Each row below holds a small network's activations on one input, seen along a few directions.
Each table varies a few parts of the input and shows all the possible inputs, shuffled.
A made-up example of a description, with smaller parts first: one of 5 places around a ring, together with either a single point or one of 11 places around a ring or (one of 3 separate values, together with one of 4 places along a line).
Shared parts are said once, and a part with two or three values counts as separate values.
(in the rows, 128 means zero)

Other details of the inputs shift rows strongly along two fixed directions, in all tables alike. That doesn't count.

Rows:
x1: [150  88 160 100 126 172  86 171  73 119  94]
x2: [133  87 123 147 116 165 100 108  50 105  73]
x3: [106 112 108  36 155 132 137 105 166 174  89]
x4: [201 164 138 179 157  75 140 158  80  41 161]
x5: [174 138 183 225 128  99  87 138 108  53 141]
x6: [147  70  98 145 145 165 129 154  47 140 115]
x7: [146 102  92 121 150 173 129 172  65  97  93]
x8: [180 112 161 214 136  88 125 170  96  79 207]
x9: [ 76 146 104  63 133 198 164  99 177 152 126]
x10: [179 138 158 208  79  33 131 202 103  63 142]
x11: [ 83 134  63  54 164 155 159 114 160 161 104]
x12: [169  97 145 103 133 168 118 138  60 112  78]
x13: [ 60 135  98  82  79 135 191  95 173 199  72]
x14: [157  73 156 104 127 185 107 169  99  98  98]
x15: [ 96 119 111  46 148 136 128 103 157 179  93]
x16: [124 170 176 122 164  69 117 122 214 131 159]
x17: [123 162 148 162 133  82 157  90 173 142 222]
x18: [164  99 176 122 143 200 111 155  99 107  78]
x19: [ 67 144  91  62 142 173 137 123 162 171 122]
x20: [132  75 118 145  80 142 153 188  79 120  58]
x21: [106 180 130 123 148  83 147 126 205 106 196]
x22: [131 153 111 146 164  37 152 111 157 147 198]
x23: [ 79 125 109  93 125 173 145  83 131 210 150]
x24: [ 78 124  91  81 132 142 137  58 148 168  88]
x25: [ 47 118 112  90 112 153  86  88 151 175 108]
x26: [109 201 138 146  78  23 168 108 198 141 159]
x27: [145 122 127 121 127 201 126 161  63 100 108]
x28: [111 159 136 153 141  56 126 115 155 162 217]
x29: [184 100  93 142  71 176 123 159  90 125  78]
x30: [163  81 106 138 144 175 149 137  45 132 113]
x31: [195 153 207 160 123  80  92 150  85  74 162]
x32: [102 121  54  76  86 146 134 120 194 201  94]
x33: [ 71 108  81  78 142 132 125  82 154 170  89]
x34: [180  90 143  94 141 164 127 141  69 106  74]
x35: [133 176 178 107 131  76 136  91 201 120 181]
x36: [104 164 155 156 111  78 113  73 187 109 175]
x37: [126  78 137 162 130 189  82 154 102 102  77]
x38: [166 105 104 138  59 173 125 168  83 121  77]
x39: [127 202 115 129 155  63 155 100 162 115 174]
x40: [176 123 171 228 156  98 115 176 105  90 183]
x41: [122 173 158 178 152  90 147  99 179 150 199]
x42: [120  95 147 146  97 184  76 120  55 109  92]
x43: [ 56 103 107  94 114 168 109  90 181 158 111]
x44: [ 81 152 114  82 151 200 154 109 181 159 110]
x45: [200 142 135 201  76  46 105 200 114  69 154]
x46: [ 99 159 127 153 137  28 104  82 162 121 159]
x47: [109 188 140 139 165  87 138 135 209 116 177]
x48: [156  83 109 148 136 176 140 131  38 139 115]
Description of these inputs: one of 2 separate values, together with either one of 4 places along a line or (one of 4 separate values, together with one of 5 places along a line).
- Changing only the choice among 2 separate values turns x37 into x5. The same change can be made to x10. Which row results? => x26
- Changing only the choice among 2 separate values turns x16 into x18. The same change can be made to x15. Which row results? => x12
- Change only the choice among 2 separate values in x23. List by row number the other rows that result. => x28
- Change only the choice among 4 separate values in x35. List by row number the other rows that result. => x9, x17, x36
- A walk changes only the place on the line of 5. It starts at x47 and steps to x21. List the rest of the walk in order. => x19, x7, x11
- Change only the place on the line of 5 in x22. List by row number the other rows that result. => x6, x8, x28, x40
- Change only the choice among 4 separate values in x23. List by row number the other rows that result. => x27, x31, x42

Rows:
x49: [ 90 170 143 127 134  83 141  84 194 170 192]
x50: [ 68 128 108  58 127 175 121 103 185 167  97]
x51: [ 75 128  94  49 150 177 159  92 154 189 116]
x52: [159 104 135 114 152 163 119 142  82 112  89]
x53: [166 163 170 175 137  83 109 146 146  68 153]
x54: [139  86  88 150 133 167 132 157  83 128 111]
x55: [145 104 116 128 134 193 132 171 102 113 108]
x56: [170 166 148 175  94  53 134 153 114  99 150]
x57: [144  90 149 139 127 182 105 135  93 127  94]
x58: [132  95 113 144 125 159 106 142  87 118  81]
x59: [ 85 191 129 110 137  93 150  96 217 149 181]
x60: [ 66 127  98  66 102 151 161 117 169 197  80]
x61: [ 90 123  82  53 161 172 161 103 157 192 114]
x62: [134  87 147 129 117 169  93 140  90 123 110]
x63: [128  90 113 151 116 161 123 125  70 111  94]
x64: [137 108 137 130 121 190 124 144  93  98  98]
x65: [153 103 134 117 143 163 134 132  67 106 102]
x66: [149 146 134 194 129  67 127 142 112  91 180]
x67: [172 131 150 168 108  46 132 164 147  81 144]
x68: [167 143 158 185 139  77 124 151 122 107 189]
x69: [169 149 161 146 151  55 103 141 116  78 163]
x70: [119 186 104 104  90  58 151  78 201 169 157]
x71: [137  90 148 143 118 180 119 122  81 125 110]
x72: [ 79 165 112 117 127  55 113  91 191 153 158]
- Describe the family of inputs behind these rows. => either one of 4 places along a line or (one of 4 separate values, together with one of 5 places along a line)

Rows:
x73: [ 48 159 142  58 200 153 133  52 202 190 181]
x74: [134 114 145 148  92 139 106 134 113 120 111]
x75: [179 181 146 163 144  39 148 165 147  77 186]
x76: [112  83  96  76 116 201 135 129 102 160  58]
x77: [152 101 111 140 120 167 144 154  73 132 112]
x78: [138 107 133 178 102 119 109 145  88  99 118]
x79: [144  95 135 148 100 158 110 146  72 110  90]
x80: [133  85 131 162  87 165 100 150  86 113  97]
x81: [103  96 118  70 106 210 116 140 139 147  52]
x82: [151 192 188 169 210  72 110  94 155  76 237]
x83: [ 66 138  74  97 125 140 167  93 177 206 136]
x84: [ 73 162  90  61 133 104 167  76 207 194 138]
x85: [ 51 149  83  92 121 100 144  67 202 207 138]
x86: [146  93 118 137 111 155 118 143  73 127  96]
x87: [183 104 128 152 126 151 145 180  63  91 114]
x88: [153 106 122 113 128 152 120 164  98 107  86]
x89: [150 187 165 154 129  27 119 133 179  83 162]
x90: [142 172 199 166 208  80 106 100 168  93 227]
x91: [170 189 146 158 144  15 137 144 165  81 192]
x92: [ 65 155 121  71 106 124 137  78 218 186 116]
x93: [151  99 141 135 107 157 116 153  86 100  80]
x94: [200 104 141 193 117 111 118 176  40  72 138]
x95: [ 98  72  72 105 112 206 140 128  92 173  79]
- Describe the family of inputs behind these rows. => either one of 3 separate values or (one of 4 places along a line, together with one of 5 places along a line)
- Change only the place on the line of 4 in x84. List by row number the other rows that result. => x91, x94, x95
- A walk changes only the place on the line of 5. It starts at x87 and steps to x84. List the rest of the walk in order. => x76, x93, x92
